These are the activations of a small neural network, seen along a few directions. Each row is one input.
Each table varies a few parts of the input and shows all the possible inputs, shuffled.
Descriptions start from the smaller parts, as in this example, which fits no table here: one of 2 separate values, together with either a single point or one of 9 places along a line or (one of 5 places around a ring, together with one of 6 places along a line).
Shared parts are said once, and a part with two or three values counts as separate values.
In the rows, 128 means zero.

Other details of the inputs shift rows strongly along three fixed directions, in all tables alike. That doesn't count.

A family of inputs:
R1: [ 73 122  68  36 128 145 129 167 112 167 140  69]
R2: [106 114 205 142  79 143 106 145  37 149 145 192]
R3: [143 181 124 108 137 106 144 155 105 123  68 146]
R4: [143  99 201 188 118 111 130 138 103 125 151 182]
R5: [104 142  68  51 149 121 136 128 192 141 158  99]
R6: [ 60  84 164 122 107 181  64 135 143 191 204 100]
R7: [146 149 110  88  86 126  98 196  52 126  77 121]
R8: [163 134  63  94 175 117 144  66 230 133 116  77]
R9: [122 137 210 152  92 154  85 163  42 126 175 161]
R10: [130 127 106  97 106  84 101 225  62 129 100 147]
R11: [199 162  83 162 146  97 127 109 162  76  57 132]
R12: [128 156  95 116 119 103 141 156 107 107  66 164]
R13: [196 121 186 227 115 129 145  66 153 104 121 158]
R14: [149 133 178 238 148 122 139  70 129  71 126 152]
R15: [174 120 200 180  94 154  97 109 111 105 148 154]
R16: [ 82 121  61  52 129 132 120 167 107 175 154  66]
R17: [ 62  65 135 112 115 166  95 112  90 169 220 120]
R18: [ 99 141  89  53 150 119 156 116 174 152 127  63]
R19: [167 154 100 154 163  84 150 155 183  55  76 159]
R20: [127 171 120 132 122 105 104 168 139 145  44 149]
R21: [173 156  92 133 115 106 122 159 104 111  76 119]
R22: [139 169 129  75  80 103  99 185  60 134  87 127]
R23: [134 119 202 160  66 131  86 142  34 147 159 147]
R24: [147 100 188 159  64 168  62 155  45 114 155 145]
R25: [ 63  79 184  94 116 171 119  98  91 186 190  91]
R26: [129 155 127  72  96  97 111 209  69 137  97 160]
R27: [ 81 108  65  34 129 135 102 181 131 148 165  90]
R28: [108 146  73  65 175 120 133 116 166 157 148  80]
R29: [175 182 110 142 156  84 151 140 186  71  86 167]
R30: [125  99 149 169 163 146 148  19 202 131 182 101]
R31: [173 176  76 173 153  95 171 137 159  87  75 152]
R32: [115 138  42 101 172 121 168  95 239 101 134  99]
R33: [128 129  80  51 143 138 148 115 178 161 121  67]
R34: [132 160  94 119 110 101 143 165 113 100  79 159]
R35: [151 141 177 234 142 146 149  93 145  63 137 165]
R36: [132  79 130 182 169 169 147  30 194 123 173  95]
R37: [ 89  90  68  58 167 120 157 139 178 148 112  97]
R38: [129 116 177 196 107 159 143 129  85 110 140 176]
R39: [154 183 120 122 124  79 130 155 108 117  87 121]
R40: [186 107 167 241 113 137 144  71 146  90 115 152]
R41: [ 78 111  51  46 114 121 118 164 116 174 158  89]
R42: [ 88  56 173 123 144 153 156  95 170 160 192 125]
R43: [114  80 189 165 109 129  79 169  40 123 163 177]
R44: [ 72 120  77  34 121 134 123 159 112 160 135  53]
R45: [121  88 160 126 135 183 121  74 168 148 203  89]
R46: [ 75  74 175  91  99 174 110  94  92 189 186  96]
R47: [177 158 121 102 111 111 122 141 115 125  53 136]
R48: [177 172  85 170 133  82 154 115 159  79  61 125]
R49: [154 166 108 112 143  79 115 163 118 112  98 164]
R50: [126 124  57  66 149 149 123 126 179 129 137  58]
R51: [ 95  61 159 128 166 141 129  87 166 159 206 123]
R52: [134 168  98  93 105 126  91 218  61 111 115 144]
R53: [127 145  96  93 115  94  82 205  55 120 106 154]
R54: [ 92  95 161 134 155 151 126  61 149 155 203  88]
R55: [133 111 186 195  88 147 128 105  88 101 127 149]
R56: [192 158  94 154 125 108 155 118 168  78  42 132]
R57: [138 126 190 228 137 136 165  70 129  80  98 157]
R58: [132 170 109  80 107  88  83 190  59 136 114 161]
R59: [107 151  85  55 157 121 132 122 183 135 148  60]
R60: [182 199 103 148 159 102 156 138 177  77  89 160]
R61: [ 90 131  78  22 129 143 133 168 123 186 152  90]
R62: [167 143 179 227 157 132 150  76 144  97 144 188]
R63: [ 96  67 166 120 151 154 131 105 178 143 211 121]
R64: [117 118 205 149  93 160 112 151  34 154 148 183]
R65: [ 98 127  62  82 149 115 146 121 161 145 135  54]
R66: [137 164 107  90  85 113  74 196  61 102 102 118]
R67: [ 65  80 157 108 112 178  95 121  98 148 216  76]
R68: [150 134 202 183  98 141 104 107 104  99 155 152]
R69: [ 92  67 175  91 109 190 111  97  95 195 184  95]
R70: [112 118 183 171 103 149  80 153  21 127 163 158]
R71: [176 195 105 160 156  81 169 127 163  98  75 142]
R72: [157 130 160 240 154 139 147  84 133  82 137 183]
R73: [100  93 143 202 154 150 144  54 241 168 164 107]
R74: [129 177 130  78 101 110 113 201  56 139  94 138]
R75: [137 134 196 245 123 137 135  92 180 117  99 176]
R76: [127 138 137  67 115  92 109 211  66 142  80 162]
R77: [146 103 187 189 105 163 125 106  79 115 110 155]
R78: [151 113 202 159  74 146  86 148  34 153 155 147]
R79: [ 61  65 144 105 119 194 127 120  87 183 193 115]
R80: [160 145 103 153 156  82 174 149 175  72  55 162]
R81: [167 159  83 167 149  76 166 139 168  82  72 159]
R82: [142 112  56  98 162 138 170  70 223 127  83  76]
R83: [183 190  95 160 155  87 171 132 166 102  81 158]
R84: [ 93  86 143 177 171 174 188  39 191 130 156 111]
R85: [ 65  59 153 103 100 182 111  95  90 174 181  88]
R86: [125 167 120  72  86  99 111 198  65 138  99 161]
R87: [156 162 108 117 125  77 134 171 121 122  95 159]
R88: [121 170 115 110 107  99  45 206  84 159  85 140]
R89: [103  77 159 158 169 154 188  39 213 143 166 139]
R90: [126 142  57 101 169  98 184  85 232 140 132 105]
R91: [201 172 113 141 128 100 156 113 176  92  48 138]
R92: [135 132  72  60 162 128 119 107 169 159 137  69]
R93: [123  99 184 190 103 140 138 131  94 104 136 184]
R94: [109 124  50  73 153 120 119 105 165 138 134  61]
R95: [ 93  64 139 170 166 161 186  47 203 128 159 134]
Each input here is: one of 5 places along a line, together with either a single point or (one of 2 separate values, together with one of 9 places along a line).
Changing only the place on the line of 5 turns R37 into R80. The same change can be made to R2. Which row results? -> R86
Changing only the place on the line of 5 turns R90 into R5. The same change can be made to R83. Which row results? -> R60
Changing only the place on the line of 5 turns R69 into R78. The same change can be made to R82. Which row results? -> R40
Change only the choice among 2 separate values in R95. List by row number the other rows that result. -> R89
Change only the place on the line of 5 in R29. List by row number the other rows that result. -> R26, R49, R87, R89
Change only the choice among 2 separate values in R58. List by row number the other rows that result. -> R17
Change only the place on the line of 9 in R17. List by row number the other rows that result. -> R11, R14, R36, R43, R53, R70, R72, R94
Change only the place on the line of 9 in R32. List by row number the other rows that result. -> R19, R24, R27, R35, R50, R52, R66, R67

A family of inputs:
R96: [133 105 128 163 161 122 140 125 160 105 156 149]
R97: [144 157 160 165 162  90 143 115 156  96 108 163]
R98: [172 152 150 179 140 119 109  98 163 119  77 139]
R99: [124 155 118 193 129 108 169 108 134  92  97 153]
R100: [113  97 109  56 112 131 140 115 146 164 129  81]
R101: [ 70  89 194 163  89 212 116 149 155  97 161 116]
R102: [187 156 160 156 128  98 132 102 163  90 116 142]
R103: [116  93 119  77 114 156  88 140  87 136 157  98]
R104: [114  85 154 154 126 155 123  67 171 171 135  97]
R105: [ 79 138 112 102 116 129  96 152  93 147 194 105]
R106: [150 125 128 181 128 122  95  98 168 114 145 102]
R107: [155 154 141 163 144 107 144 127 175 109 118 199]
R108: [128 146 101  65 110 114 156 124 125 138  97 101]
R109: [131 133 101  72 127 148 104 116 153 176 152  74]
R110: [ 98 131 107  80 137  87 151 150 137 147  97 114]
R111: [164 168  75 124 132  98  82 153 142 109  77 103]
R112: [ 92  90 104  67 146 123 149 146 151 179 138 113]
R113: [130 134  97  95 110 107 113 135 149 166  79  88]
R114: [147 135  82  78 133 119 107 140 135 107 124  95]
R115: [ 85  69 155 104 101 152  81 196  28 159 172 150]
R116: [ 89 148 169 110  78 128  96 182  16 166 122 160]
R117: [ 99 130 119 173 140 135 160  94 137 115 129 136]
R118: [128 195  72 115 146  95 123 158 124  99 100 131]
R119: [160 129 122 199 124 119 122 102 149 101  71 128]
R120: [164 157  64 121 104 108 132 150 123 115  65 102]
R121: [ 87  62 151 165 110 163 135 119 118 143 180 171]
R122: [180 145 156 152 141 120 138  96 152  93  90 151]
R123: [169 170  90 104 114 109 132 142 132 138  54 113]
R124: [121  77 154 174  96 181 116  89 100 146 163 110]
R125: [103 117 106  52 122 144 150 103 132 160 132  85]
R126: [155 155  73 123 132 108  94 150 134 113  54 106]
R127: [142 116 153 147 124 152 121  72 175 157 187  93]
R128: [146 137 144 122  69 148  48 185  19 138 145 127]
R129: [126 121 141 145 150 134 145 113 174 135 140 182]
R130: [153 156  78 112 148  71 125 189 144  98 114 139]
R131: [ 66 121 169  75  85 188 104 192 149 139 132  99]
R132: [123 109 136 157 147 153 150  94 154 127 206  93]
R133: [134 131 209 204 106 113  86 166  31  81 138 196]
R134: [ 85  93  69  77 143 145 130 146 153 153 154 130]
R135: [142  94 129 155 115 133 154  90 145  99 121 117]
R136: [128 126 130 183 151  99 160 117 137  81  89 155]
R137: [152 151 157 153 145 126 156 107 156 128 160 120]
R138: [ 97 100 114  79  97 156 122 129  71 139 149  96]
R139: [107 122 108  48 133 150 138 104 132 156 136  88]
R140: [112 124  97  99 121 129 100 187  97 131 135 168]
R141: [124 189  70 115 152 103 128 155 120 102  87 134]
R142: [121 102 170 151 105 157 116  88 102 111 210 115]
R143: [132 131 132 179 163 105 149 117 138  77  93 158]
R144: [ 86 124 153 143 157 156 146  72 159 155 172 127]
R145: [122 114 140 145 145 135 153 111 172 137 130 182]
R146: [138 119 205 172  79 159  88 128  24  96 173 162]
R147: [116  97 134 136 143 173 143  62 142 112 175 105]
R148: [145 138 154 131 141 145 150  75 144 114 130 132]
R149: [188 160 121 191 122 116 120 107 153  87 123 125]
R150: [122 135 175 105  80 141 110 192  10 165 121 142]
R151: [143 169 107  63 124 105 127 129 139 127 134  98]
R152: [121 140  67  92 133 100 118 173 158 124 153 140]
R153: [126 117 114  51 134 135 112 117 153 154 154  84]
R154: [156 123 118 170 135 158 122  89 146 114 131 113]
R155: [ 80  87  67  83 121 131 146 149 153 158 153 124]
R156: [ 99  68 155 142 140 134 173 100 170 162 162 135]
R157: [183 144 134 171 128 104 127 108 153  65 124 134]
R158: [162 143 153 165 160  97 148 131 165 106 114 177]
R159: [162 148 126 182 153 135 166 116 128  86  98 141]
R160: [152 156  94  82 131 134 110 131 140 155 102  96]
R161: [121 128 109  82 125 120  82 123 169 178 154  66]
R162: [164 154 185 179 127 136 149 130  88 114  99 168]
R163: [119 146  80 113 137  74 149 167 122  99  70 127]
R164: [ 90  94 165 135 169 140 143  83 163 145 167 126]
R165: [165 147 154 169 152  83 147 135 171 105 127 172]
R166: [102  69 189 148 137 154 133 118 119 160 172 160]
R167: [ 99 167  96  81 147 118 137 137 131 152 104 122]
R168: [110 121 117  93 126 156 110 158  81 148 180  92]
R169: [138 134  72 112 145  88 149 181 130 108  74 144]
R170: [110 185 100  86 139  94 125 145 146 146 139 113]
R171: [100 102 107  64 163 128 131 147 156 172 152 116]
R172: [108  87 131 157 143 170 173  86 139 137 166  99]
R173: [145 128 190 203  87 129  87 178  49  94 149 232]
R174: [176 159 151 180 135 110 105 100 168 116  90 136]
R175: [147 139 189 144 111 144 123  97  99 114 151 148]
R176: [114  92  85  66 135 151 119 118 136 134 139  79]
R177: [ 93  93 142 154 157 123 133  95 164 117 201 110]
R178: [127 135 152 117  97 152  86 199   4 134 143 137]
R179: [124 134  75  80 111 120 152 128 116 113 105  93]
R180: [123 120  98  71 128 157 116 112 146 180 130  77]
R181: [ 78 105 126 158 153 164 148  76 146 133 170 120]
R182: [132 115 125 170 132 141 180 106 133 115 131 114]
R183: [132 114 179  90  64 133  83 176  22 150 111 144]
R184: [131 118 147 138  77  97 102 229  16 118  99 183]
R185: [139 181 111  96 150  58 125 168 145 113 100 132]
R186: [ 92  78 143 140 125 143 169  95 180 165 166 157]
R187: [118 113  97  77 106 143 133 115 145 185 128  71]
R188: [128 159  82 107 164  86 125 166 125  91  82 133]
R189: [120 111 159 138 159 170 160  82 153 155 172 109]
R190: [143 135 137 166 133 110 167 123 166 118  92 199]
R191: [153 166  76  93 132 115 138 138 111  85  72 119]
R192: [166 194 104  95 148 102 142 163 129 123  92 121]
R193: [170 129 192 212  73 156  80 144  24 102 110 175]
R194: [128 167 144 177 129 102 174 102 144 116  89 161]
R195: [104  69 132 151 167 152 143 104 162 130 181 133]
R196: [ 86  87 164 135 165 141 150  82 161 147 157 127]
R197: [124 159 106  96 147  75 149 160 131 122  60 138]
R198: [111  98 156 144 133 157 184  83 151 162 160 103]
R199: [134 101 122 183 114 131 125  92 155 125 108 105]
R200: [139 181 181 184 125 114 123 124 101 110 122 182]
R201: [158 158 143 167 136  93 144 131 180 108 132 193]
R202: [134 140  99  90 132 121  96 132 149 161  80  94]
R203: [160 142  77  99 121 103 134 148 122  92  63 115]
R204: [111  89 186  75  77 161  71 159  30 168 153 129]
R205: [133 130 107 116 111 133  60 160  90 138 107 105]
Describe the family of inputs behind these rows. -> one of 2 separate values, together with either a single point or (one of 6 places along a line, together with one of 9 places along a line)
Changing only the choice among 2 separate values turns R107 into R173. The same change can be made to R167. Which row results? -> R181
Changing only the choice among 2 separate values turns R119 into R104. The same change can be made to R99. Which row results? -> R194
Change only the place on the line of 6 in R137. List by row number the other rows that result. -> R150, R162, R189, R192, R198
A walk changes only the place on the line of 9. It starts at R119 and steps to R124. List the rest of the walk in order. -> R203, R138, R172, R117, R136, R169, R121
Change only the choice among 2 separate values in R124. List by row number the other rows that result. -> R123
